A small network was shown many inputs. Here are its activations along a few directions, one row for each input.
Each table varies a few parts of the input and shows all the possible inputs, shuffled.
Descriptions start from the smaller parts, as in this example, which fits no table here: one of 8 places around a ring, together with either a single point or one of 9 places along a line or (one of 2 separate values, together with one of 6 places along a line).
Shared parts are said once, and a part with two or three values counts as separate values.

Table:
x1: -15; 5; 5; 5; -8; 10; -9; -15; 9; 8; -10; -5; -20; 0
x2: 9; 10; 15; -12; -9; -5; 13; 3; -10; -3; -11; 8; -5; 5
x3: 16; 8; 0; -7; 0; -12; -2; 1; -19; -3; -13; -2; 23; 14
x4: -13; 4; -1; 12; 3; 16; -9; -2; 8; 1; -6; -6; -3; 1
x5: 3; 6; 15; -16; -9; -6; 14; -1; -7; -3; -13; 9; -8; 7
x6: 12; -64; -38; -5; 28; -17; 16; 16; 37; -5; 93; 17; -9; -52
x7: -3; 6; -6; 16; 1; 2; -23; -12; -4; 9; -10; -13; 14; 7
x8: -9; 8; 4; 10; -8; 10; -8; -10; 3; 5; -9; -3; -16; -2
x9: 5; 6; 9; -10; 2; 1; 12; 12; -7; -9; -8; 4; 6; 9
x10: -12; 5; -5; 15; 1; 8; -13; -3; 3; 6; -5; -11; 4; 1
x11: 7; 7; 2; -8; -1; -7; 8; 10; -12; -6; -8; 1; 14; 9
Describe the family of inputs behind these rows.
Answer: either a single point or (one of 2 separate values, together with one of 5 places along a line)

Table:
x12: 0; 5; 16; -25; 6; -14; 27; 17; -18; -17; -23; 5; 23; 29
x13: 13; 23; 0; 26; -13; 7; -13; -1; -19; 1; -14; -3; 7; -9
x14: 16; 1; 21; -38; -10; -18; 23; -4; -15; -11; -21; 20; -4; 24
x15: 24; 12; 2; -24; -6; -28; 5; 4; -36; -6; -23; 6; 30; 25
x16: 31; -63; -24; 6; 38; -16; 0; 9; 27; 0; 89; 19; 11; -42
x17: 3; -50; -47; -10; 37; 8; 17; 29; 37; -23; 72; 8; -2; -34
x18: -27; 9; 3; 21; 0; 25; -12; 6; 8; 6; -12; -13; -5; 11
x19: 16; 14; 24; -20; -12; 0; 15; 2; -6; -3; -15; 8; -15; 4
x20: -13; 6; 12; 10; -10; 16; -15; -19; 7; 8; -10; -4; -34; 1
x21: 1; 20; 16; -8; 2; 6; 20; 23; -8; -7; -14; -4; 14; 12
x22: -38; -2; -5; 7; 7; 14; -17; -11; 16; 8; -21; -19; 10; 16
x23: -4; -53; -31; -10; -1; -36; 26; 9; 29; 10; 79; 16; -26; -56
x24: -23; 0; 3; -5; -5; 6; -19; -39; 16; 12; -15; -7; -18; 9
x25: -13; 21; 8; 20; -1; 23; 5; 18; 0; -4; -14; 2; 0; -2
x26: 25; 24; 6; -5; -11; -10; -2; 8; -26; 0; -14; -6; 21; 6
x27: -9; 6; -16; 16; 0; -5; -33; -30; 0; 17; -20; -21; 16; 12
x28: -1; 14; -6; 29; -10; 6; -30; -12; -9; 11; -12; -18; 1; 5
x29: 2; 14; 17; 9; -13; 17; 4; -7; -3; 0; -14; 11; -29; -13
The inputs of x21 and x26 match in every part but one. If x18 is changed in the same way as x21 into x26, which row does it become?
Answer: x28
Describe the family of inputs behind these rows.
Answer: one of 3 separate values, together with either a single point or one of 5 places along a line
Change only the choice among 3 separate values in x15. List by row number the other rows that result.
Answer: x12, x14
List by row number the other rows that have the choice among 3 separate values in common with x29.
Answer: x14, x19, x20, x23, x24

Table:
x30: -11; -15; -4; 4; -1; 3; -10; -15; 16; 10; 12; 1; -21; -10
x31: 22; -3; 0; -19; -3; -23; 16; 3; -13; -4; 8; 11; 6; -1
x32: 1; -9; -2; -1; 15; 6; 7; 11; 8; -9; 13; 1; 5; -5
x33: -1; -8; -9; 10; -3; -5; -14; -20; 9; 11; 13; 0; -15; -13
x34: 4; -11; -17; 15; 6; -10; -16; -2; 0; 8; 18; -8; 18; -9
x35: -9; -16; -16; 6; 12; 1; -7; 4; 12; 4; 18; -5; 7; -7
x36: 6; -3; -3; 5; 8; 11; 8; 18; 5; -9; 11; 4; 1; -9
x37: 13; -9; 5; -26; 0; -17; 20; 8; -5; -5; 6; 12; 0; 2
x38: -13; -6; 1; 8; -4; 13; -3; -7; 14; 5; 13; 3; -27; -14
x39: 19; -9; -8; 4; 7; -12; -8; 1; -7; 2; 15; -1; 20; -4
x40: -13; -13; -13; 8; 10; 4; -2; 5; 16; 1; 17; -4; 5; -6
x41: 7; -14; -8; -5; 13; -2; 1; 7; 5; -3; 15; 2; 9; -2
x42: -6; 65; 38; 6; -24; 17; -18; -12; -43; 0; -96; -19; 16; 60
x43: -12; -3; 0; 13; -6; 16; -1; -4; 14; 4; 7; 2; -28; -17
x44: 12; 3; 10; -16; -5; -4; 27; 20; -5; -11; 2; 14; -8; -5
x45: -10; -5; -12; 15; 7; 14; 1; 15; 12; -2; 13; -3; 0; -13
x46: -15; -11; -11; 10; 13; 9; 1; 8; 14; -2; 15; -6; 3; -9
x47: -5; -15; -21; 5; 9; -3; -9; -1; 10; 0; 18; -6; 9; -9
x48: -15; -11; -1; 6; -2; 6; -4; -13; 19; 8; 11; 1; -23; -9
x49: -3; 66; 45; -7; -28; 7; -2; -8; -51; -4; -102; -4; 21; 60
x50: 10; -13; -13; -5; 10; -5; -1; 2; 3; -6; 16; 1; 11; -4
x51: -7; -14; -9; 3; -4; -1; -11; -19; 14; 7; 12; 0; -20; -13
x52: 25; -4; 5; -16; -6; -27; 11; 2; -17; 0; 6; 9; 11; -1
x53: 4; -5; -3; 0; 10; 7; 6; 15; 4; -8; 16; 5; 3; -6
x54: -19; 67; 30; 14; -28; 19; -25; -16; -35; 9; -94; -31; 12; 55
x55: -17; -9; 1; 8; 1; 11; -2; -11; 17; 4; 10; 0; -25; -13
x56: 3; -11; -4; -2; 12; 2; 6; 8; 9; -5; 14; 3; 7; -1
x57: 2; -9; -4; 12; -6; -8; -19; -20; 5; 14; 12; -2; -10; -13
x58: 1; -10; -22; 12; 9; -6; -11; -1; 5; 4; 19; -6; 13; -10
x59: 9; -6; 9; -23; -2; -14; 24; 9; -1; -7; 5; 13; -2; 2
x60: -11; -7; -11; 10; 9; 10; -1; 12; 11; -1; 19; -3; 1; -11
x61: 10; 0; 11; -21; -3; -8; 25; 17; -6; -10; 8; 15; -6; -2
x62: 7; -4; 11; -21; 1; -9; 26; 12; -2; -11; 4; 11; -4; -1
x63: 16; -9; -13; 1; 11; -9; -4; 2; -3; -2; 16; 1; 15; -5
x64: -21; 70; 40; 13; -34; 27; -31; -35; -25; 17; -97; -24; -3; 43
x65: 16; -8; 0; -26; -3; -20; 18; 3; -8; -8; 7; 11; 2; -1
Describe the family of inputs behind these rows.
Answer: one of 4 places along a line, together with either a single point or one of 8 places along a line
Change only the place on the line of 4 in x62. List by row number the other rows that result.
Answer: x32, x46, x55
List by row number the other rows that have the place on the line of 4 in common with x43.
Answer: x30, x33, x38, x48, x51, x55, x57, x64
Change only the place on the line of 8 in x37. List by row number the other rows that result.
Answer: x31, x44, x52, x59, x61, x62, x65

Table:
x66: 20; -67; -56; -24; 21; -62; -5; -13; 19; 4; 66; -9; 36; -13
x67: 37; 40; -4; 32; -21; -17; -54; -24; -45; 33; -44; -27; 44; 9
x68: 66; -31; -37; 2; 11; -53; -12; 0; -20; 8; 78; 3; 21; -46
x69: -31; -56; -27; 22; 36; 44; -6; -11; 73; 5; 71; 7; -42; -50
x70: 12; 25; -12; 31; -16; -22; -52; -33; -43; 25; -48; -15; 48; 24
x71: 8; 51; 46; -23; 11; 16; 19; 21; -34; -31; -77; -1; 40; 60
x72: 33; 78; 41; -2; -19; 13; 31; 37; -49; -21; -73; -6; 36; 36
x73: 6; 59; 34; -4; -11; 9; 32; 30; -52; -28; -79; 4; 38; 47
x74: 15; 16; -1; 13; 2; -14; -63; -45; -23; 21; -43; -20; 52; 40
x75: 34; -16; 4; -40; 12; -18; 70; 73; -22; -42; 32; 46; 18; -4
x76: 5; -18; 90; -76; -62; -57; 78; -39; 7; 23; 5; 67; -113; -27
x77: -91; 21; -10; 47; 1; 54; -47; -26; 38; 29; -29; -47; -30; 21
x78: -17; 15; -20; 3; -9; -24; -53; -40; -18; 27; -40; -36; 59; 41
x79: -25; 46; 27; -34; 3; 7; 29; 26; -34; -25; -74; -20; 44; 61
x80: 8; -37; -6; -68; 26; -22; 71; 70; 4; -38; 27; 20; 23; 9
x81: -35; -43; -36; 38; 16; 31; -3; 1; 57; -1; 69; 14; -47; -69
x82: -57; -55; -51; 12; 31; 25; 2; -3; 86; 9; 67; -6; -42; -49
x83: -39; 36; 11; 77; -24; 63; -52; -12; 16; 25; -32; -41; -39; -12
x84: 44; -49; -46; 2; 15; -59; -8; -7; -13; 0; 68; 13; 25; -31
x85: -60; 18; 11; 57; 6; 68; -57; -32; 34; 21; -30; -32; -32; 19
x86: 4; 59; 72; -70; -91; -5; 16; -82; -29; 6; -106; 30; -122; 33
x87: 58; 7; 12; -39; 4; -14; 68; 80; -22; -35; 45; 39; 16; -14
x88: -14; -29; -25; 38; 7; 38; -7; 8; 51; 4; 79; 3; -49; -86
x89: 48; -64; -35; -13; 32; -48; -13; -20; 5; 1; 70; 5; 31; -12
x90: 37; -31; 15; -56; 34; -9; 63; 63; -4; -41; 31; 37; 21; 11
x91: -64; 25; 1; 76; -15; 58; -49; -20; 17; 20; -36; -28; -37; 3
Describe the family of inputs behind these rows.
Answer: one of 2 separate values, together with either a single point or (one of 3 separate values, together with one of 4 places along a line)
The inputs of x77 and x82 match in every part but the choice among 2 separate values. If x86 is changed in the same way as x77 into x82, which row does it become?
Answer: x76
Change only the choice among 3 separate values in x78. List by row number the other rows that result.
Answer: x77, x79
